These are the activations of a small neural network, seen along a few directions. Each row is one input.
Each table varies a few parts of the input and shows all the possible inputs, shuffled.
Descriptions start from the smaller parts, as in this example, which fits no table here: one of 8 places around a ring, together with either a single point or one of 9 places around a ring or (one of 3 separate values, together with one of 4 places along a line).
Shared parts are said once, and a part with two or three values counts as separate values.
(in the rows, 128 means zero)

Other details of the inputs shift rows strongly along two fixed directions, in all tables alike. That doesn't count.

Rows:
R1: [133 128 124 122 127 131 146  97 121 123 129 128 133 146 118]
R2: [ 96 131 131 147 115 136  95  89 123 119 151 138 101 134 105]
R3: [165 136 117 110 165 118 144 224 122 149 107 115 159 128 168]
R4: [168 160 124 113 107 152 186 124 130 133 123 138 127 149 158]
R5: [121 117 157 121 133 123 129 137 136 133 136 125 128 109 133]
R6: [153 129 132 134 156 126 121 189 134 139 119 133 132 120 155]
R7: [106 134 121 135 120 141 117 120 125 134 138 137 109 133 124]
R8: [110 100 126 135 140 116  97 126 126 119 127 109 137 112 102]
R9: [ 98 115 164 128 118 129 108 110 142 111 138 124 122 114 103]
R10: [105 109 125 138 126 121 110 103 124 116 133 111 131 125  99]
R11: [137 101 135 130 155 118 110 157 119 120 119 119 148 111 116]
R12: [161 127 126 117 129 121 150 160 133 134 120 141 141 122 137]
R13: [166  99 130 132 162 113 132 209 112 146 112 119 168 108 151]
R14: [ 93 120 126 139 133 131  82 117 133 123 135 130 111 117 110]
R15: [151 134 132 134 150 129 124 183 134 135 123 133 131 124 149]
R16: [119 144 116 119  98 128 151  81 136 118 132 136 109 139 107]
R17: [129 116 136 145 154 122  90 164 133 126 128 131 122 113 134]
R18: [150 157 108 114 121 150 179 151 128 161 123 143 118 155 167]
R19: [121 138 135 138  93 140 125  74 122 119 141 131 109 135 117]
R20: [ 83 128 118 135 123 125  96  91 124 114 143 121 124 140 107]
R21: [124 115 124 127 125 112 119 124 135 124 121 129 121 113 115]
R22: [153 151 113 113 111 142 195  92 121 138 128 136 132 173 141]
R23: [117 148 123 126  99 149 139  77 136 114 133 127 113 134 115]
R24: [120 142 122 122 109 140 153  69 123 111 139 130 124 156 101]
R25: [102  90 141 151 140 114  72 116 119 108 133 114 140 106  87]
R26: [107 124 131 138 143 119  97 120 117 116 131 128 132 132 119]
R27: [155 161 113 106  98 138 197  87 135 136 128 153 119 163 139]
R28: [144 116 140 132 135 130 109 148 128 118 119 125 131 106 137]
R29: [144 129 149 116 132 125 160 161 129 151 137 127 136 112 154]
R30: [146 160 105 112  91 135 202  91 134 146 126 144 116 162 142]
R31: [ 94 149 111 128 106 136 132  76 123 122 146 126 120 163 118]
R32: [111 112 161 123 132 123 116 128 139 125 135 123 126 108 122]
R33: [119 115 133 135 129 132  97 126 133 112 124 118 125 100 120]
R34: [ 90 136 126 138 121 138  93  91 139 115 141 130 103 129 102]
R35: [119 117 127 127 160 113  88 171 124 127 121 110 144 115 126]
R36: [119 122 132 135 156 117  98 146 118 121 122 126 139 126 127]
R37: [100 107 129 138 120 109  93 102 134 113 128 127 116 105  94]
R38: [115 134 123 137 134 125 120 127 112 124 135 131 136 140 131]
R39: [142 124 156 112 136 129 155 165 140 140 122 128 136 119 151]
R40: [115 115 157 125 130 121 121 132 133 133 142 123 127 104 126]
R41: [100 115 123 132 144 117  86 134 125 121 131 115 135 124 118]
R42: [126 113 128 135 158 125  90 182 134 138 119 126 128 104 137]
R43: [149 163 104 102 105 147 207  94 125 134 129 125 127 175 135]
R44: [155 160 112 108  98 137 197  84 135 139 129 154 118 165 141]
R45: [164 129 126 129 151 130 140 201 124 154 119 139 135 126 172]
R46: [ 99 109 136 144 125 130  76 100 134 104 129 117 119  96 103]
R47: [124 138 133 135  95 141 128  78 126 119 137 132 112 135 121]
R48: [158 113 118 126 146 120 154 190 120 148 112 114 159 124 151]
R49: [151 161 106 104  98 134 201  97 137 140 122 143 115 159 143]
R50: [170 108 119 114 164 118 155 203 122 149 102 111 158 120 158]
R51: [ 79 124 131 146 126 124  80  78 117 104 147 128 121 134  94]
R52: [128 121 137 135 164 113  93 180 118 121 119 120 148 118 127]
R53: [101 116 133 142 118 132  87  92 133 111 130 119 116 105 106]
R54: [169 125 124 121 130 117 158 166 128 148 118 142 144 123 153]
R55: [120 111 126 127 162 111  86 174 124 128 119 112 145 115 133]
R56: [103 104 139 146 117 109  80 101 128 113 140 133 125 104  87]
R57: [123 132 119 129 103 121 145 102 131 132 128 135 119 133 117]
R58: [149 157 105 103 109 144 205  97 127 137 127 126 128 171 139]
R59: [152 130 126 128 126 136 144 158 129 143 114 123 135 115 154]
R60: [151 129 130 126 166 117 126 192 118 136 111 125 151 128 153]
R61: [101 158 119 131 106 147 127  82 140 121 143 134 102 149 108]
R62: [165 129 132 125 129 134 145 157 125 137 115 131 133 122 160]
R63: [140 122 138 132 125 133 114 126 127 118 124 127 123 116 135]
R64: [129 122 131 139 121 131 116 135 127 133 122 120 129 109 133]
R65: [ 90 115 138 150 133 127  66 102 131 111 145 133 106 117 101]
R66: [154 157 114 110  97 135 192  85 135 142 130 153 120 163 139]
Each input here is: one of 6 places along a line, together with either a single point or (one of 2 separate values, together with one of 5 places around a ring).
Q: Changing only the place on the line of 6 turns R61 into R7. The same change can be made to R9. Which row results?
A: R29
Q: Changing only the place on the line of 6 turns R27 into R12. The same change can be made to R33. Which row results?
A: R23
Q: Which other rows does R64 become when the place on the ring of 5 takes its other values? List them by row number.
A: R7, R31, R48, R57
Q: Start at R43 and move only the place on the line of 6, one step at a time. The first step leads to R58. Which rows follow, in order?
A: R50, R8, R10, R48

Rows:
R67: [175 171 163  85 100 138 250  93 127 154 141 151 143 186 160]
R68: [114 126 141 118 103 155 139  80 141 122 132 110 117 113 115]
R69: [114 131 110 129 149 111 104 131 121 107 126 114 137 147  95]
R70: [ 81 118 139 119  94 126 107  67 142 122 138 109 103 100  93]
R71: [128 106 130 138 111 127 111  65 114  88 130 128 121 114  95]
R72: [170  86 126 130 149 104 132 183 135 148 108 136 152  99 131]
R73: [104 119 147 121 107 144 108  72 146  92 138 110 119 107 103]
R74: [131  95 117 142 174 125  97 193 100 128 114  92 166 120 123]
R75: [166  99 122 131 141  96 128 173 123 136  98 137 162  96 144]
R76: [147 101 104 120 177 110 122 221 121 144 119 109 160 130 132]
R77: [154 208  96  96 135 153 205 104 131 153 132 160 104 206 169]
R78: [161 119 146 150 133 143 109 195 125 144 125 124 125  95 156]
R79: [ 85 157  99 127 112 121 121  65 115 104 134 121 137 165  93]
R80: [138 124 133 137 116 124 123 178 130 151 131 135 118 102 154]
R81: [119 105 124 133 189 117  77 216 127 148 128 132 130 114 142]
R82: [100 117 147 129 118 120 107  94 156  97 126 118 105 105  90]
R83: [120 116 141 112 113 119 113 117 149 119 127 113 126  97 123]
R84: [118 127 127 150 161 144 102 155 122 143 129 119 135 142 156]
R85: [162 129 107 118 104 117 184 113 121 151 118 141 137 136 146]
R86: [103 135 143 150 104 121  72 106 136 112 143 139 105 105 115]
R87: [175 191 109 112 139 163 199 145 120 154 112 138 133 197 204]
R88: [100 132 114 128 140 125 114 156 119 146 135 131 122 145 162]
R89: [108 140 147 149  95 156  88  65 133  97 150 138  94 128 106]
R90: [ 91 130 136 148 107 146  91  95 143 119 150 154  89 109  90]
R91: [122  96 184 129 143 105 144 146 124 125 152 128 153 103 119]
R92: [165 137 113 126 101 142 192  79 114 139 124 135 126 146 136]
R93: [178 132 110 113 107 120 187 111 136 135 114 149 131 154 135]
R94: [120  89 146 127 148 117 114 175 148 134 108 114 125  76 113]
R95: [ 95 117 103 135 135 113 111 134 112 127 134 105 149 137 108]
R96: [147 140 111 123 152 136 140 160 100 118 110 110 160 151 139]
R97: [ 68 161 122 133 114 128  93  63 125 113 146 139 106 160 119]
R98: [138 142 137 139 126 132 112 147 141 124 128 154 106 112 130]
Q: Changing only one part turns R70 into R83. The same change can be made to R95. Which row results?
A: R79
Q: What is each input in this table made of?
A: one of 2 separate values, together with either a single point or (one of 3 separate values, together with one of 5 places around a ring)
Q: Which other rows does R84 become when the choice among 2 separate values takes its other values? List them by row number.
A: R87

Rows:
R99: [170 103 146 131 154 112 121 196 133 136 117 144 138  97 141]
R100: [128 158 109 127 121 142 160  80 107 122 137 125 136 178 139]
R101: [114 194 106 116  95 169 169  62 130 128 142 128 100 189 144]
R102: [167 127 139 121 138 127 171 192 134 168 125 141 132 116 177]
R103: [ 79 107 129 153 159 114  37 158 137 114 133 122 115 101  97]
R104: [103 170 113 143  99 156 113  60 122 115 145 137  99 164 120]
R105: [160 174 121  94  84 102 199 110 138 147 118 159 129 148 175]
R106: [ 89 124 129 133  99 134 117  71 147 125 148 134  95 119  99]
R107: [149 101 110 140 171 104  99 202 109 137 109 129 155 122 142]
R108: [113 177 100 135  95 152 144  70 128 129 147 155  95 179 127]
R109: [140 101 160 135 149 118 114 193 127 151 127 125 136  87 155]
R110: [ 88  71 149 167 126 113  23 119 130 105 136 121 114  60  86]
R111: [159 104 165 126 159 116 114 187 131 132 123 128 145  95 139]
R112: [ 77 100 131 172 144 119   4 130 121  97 136 123 113  91  85]
R113: [ 81 108 146 164 150 128  18 139 119 101 142 115 126  99 104]
R114: [156 156 130 123 151 145 148 201 117 151 125 134 144 148 187]
R115: [114 120 112 135 148 114 108 133 113 130 131 137 134 149 116]
R116: [153 107 132 124 137 131 124 188 132 146 106 117 137  83 157]
R117: [141 142 124 122 168 126 136 216 134 154 115 129 135 133 167]
R118: [135 113 137 142 115 134 114 129 127 135 124 129 123 102 139]
R119: [190 127 123 113 140 130 166 187 137 136  96 136 139 109 161]
R120: [166 104 122 121 142 126 134 208 133 154 102 123 139  83 166]
R121: [170 111 156 109 162 118 142 211 138 136 109 123 147  98 155]
R122: [107 140 111 116  94 129 165  57 137 125 142 131 116 154  90]
R123: [173 106 142 117 151 114 160 202 113 145 116 117 172 112 160]
R124: [114  75 156 163 141 110  30 129 132  89 123 128 125  64  80]
R125: [171 132 132 109 128 144 177 186 131 162 108 121 138 113 186]
R126: [117 168 121 128 127 144 146 124 126 142 143 151 113 164 144]
R127: [112 138 122 145 141 128  97 148 126 134 138 144 116 135 131]
R128: [141 130 105 118 106 128 169 107 126 129 118 119 135 135 115]
R129: [ 55 115 149 151 145 128  24 115 129  92 147 107 112 108  88]
R130: [115 140 142 117 108 141 163 106 141 143 136 126 109 129 140]
R131: [114 148 111 120  81 147 162  60 144 134 141 141  94 142 119]
R132: [113 129 130 130 102 133 119  64 146 100 134 141 101 122  89]
R133: [140 176  90 122 101 149 190  54 107 128 134 134 123 199 143]
R134: [157 164 128 123  84 157 185  51 134 120 129 148 111 159 134]
R135: [145 143 147 108 113 144 163 105 142 118 128 129 120 138 134]
R136: [156 142 106 119  94 129 195  95 121 140 127 142 128 162 129]
R137: [134 121 132 136 118 127 137 138 137 148 137 143 116 115 141]
R138: [152 105 107 141 166 109 101 191 105 132 107 121 155 122 143]
R139: [167 146 125 105 122 134 186 140 145 138 120 146 120 137 145]
R140: [120 110 128 121 182 110 109 192 121 134 115 108 160 126 138]
R141: [105 117 166 140 112 133  88  66 135  95 146 130 113 116  90]
R142: [142 106 129 140 122 117 127 129 112 121 118 117 148 112 116]
R143: [ 93 160 106 122 109 144 139  38 120 107 143 112 120 176 106]
R144: [180 107 110 112 148 109 165 214 128 152 100 119 160 109 152]
R145: [ 96 163 100 132 105 146 120  72 137 121 142 139  92 162 109]
R146: [174 110 118 115 143 117 160 197 120 142  97 105 166 104 149]
R147: [ 65  84 141 156 167  98  24 124 113 103 141 122 136 107  72]
R148: [ 82  85 165 161 121 125  40 101 128 108 144 114 117  74  96]
R149: [ 70 105 108 146 139 112  52  83 127 100 135 116 119 128  68]
R150: [115 138 107 137 136 135  87 140 131 123 124 123 112 125 124]
R151: [ 96 150  89 127 109 136 128  44 123 110 136 121 111 170  95]
R152: [145 156 127 113 159 138 157 203 129 153 118 126 135 147 179]
R153: [126 141 133 125  98 146 137  59 140 100 127 131 108 129 105]
R154: [111 127 133 135  95 132 140  50 117 106 143 120 130 142  97]
R155: [114 153 143 127  83 154 166  54 133 136 151 137 101 151 135]
R156: [152 113 118 133 117 117 147 134 115 129 115 127 144 123 122]
R157: [ 68  73 157 141 143 101  50 115 130  96 141  97 140  81  59]
R158: [145 130 143 113 122 141 166 157 136 150 122 121 126 119 166]
R159: [124 158 115 108  79 148 198  41 128 121 136 116 126 168 114]
R160: [146 111 130 127 179 115 116 201 102 134 119 116 168 128 162]
R161: [100 155  96 126 111 140 134  46 119 109 136 114 118 170 103]
R162: [ 64 105 116 143 146 109  54  90 130 106 138 118 121 131  68]
R163: [103 147 116 117 132 135 141  92 123 117 136 112 136 169 124]
R164: [168 147 136 107 116 147 179 125 138 127 115 129 130 135 153]
R165: [138 120 140 117 129 120 158 135 116 136 135 126 149 132 127]
R166: [129 108 135 129 179 110 105 192 106 135 122 121 161 125 143]
R167: [125 138 133 116 113 136 166 121 145 148 135 134 110 128 141]
R168: [118 102 145 150 120 119  79  99 135  99 133 142 112 100  88]
R169: [158  99 139 112 156 112 146 208 125 138 110 102 171 101 148]
R170: [163 148 136 102 126 134 187 142 145 139 123 142 122 138 146]
R171: [124 146 113 119  86 130 182  53 125 130 145 145 116 170 105]
R172: [169 125 121 101 143 117 193 191 133 160 111 123 159 131 153]
R173: [ 60 108 158 162 157 120  19 135 119 102 152 122 119  99  92]
R174: [153 134 109 108 172 119 165 196 126 158 107 126 157 152 163]
R175: [126 104 139 126 133 107 128 134 120 130 135 129 143 118 106]
R176: [121 153 110 131 129 146 111 130 128 125 125 119 114 139 137]
R177: [155 165 136 110 100 144 198  77 138 136 141 158 108 166 135]
R178: [103  78 173 160 140 116  28 117 131  86 131 116 131  70  82]
R179: [154 167 107 117  74 154 211  76 138 155 139 158 101 168 159]
R180: [168 132 131  97 132  81 150 204 141 149  95 139 154  96 182]
Q: What is each input in this table made of?
A: one of 2 separate values, together with either a single point or (one of 5 places around a ring, together with one of 8 places around a ring)
Q: Changing only the choice among 2 separate values turns R180 into R105. The same change can be made to R153. Which row results?
A: R134
Q: Changing only the choice among 2 separate values turns R103 into R127. The same change can be made to R174. Which row results?
A: R147
Q: Changing only the choice among 2 separate values turns R107 into R149. The same change can be made to R156. Which row results?
A: R128
Q: Start at R147 and move only the place on the ring of 5, one step at a time. The first step leads to R126. Which rows follow, in order?
A: R102, R177, R175
Q: Which other rows does R150 become when the place on the ring of 8 takes its other values? List them by row number.
A: R101, R103, R117, R129, R145, R152, R176
Q: Which other rows does R163 become when the choice among 2 separate values takes its other values? List them by row number.
A: R160
Q: Which other rows does R144 become when the place on the ring of 8 takes its other values? List them by row number.
A: R122, R128, R146, R157, R159, R169, R172
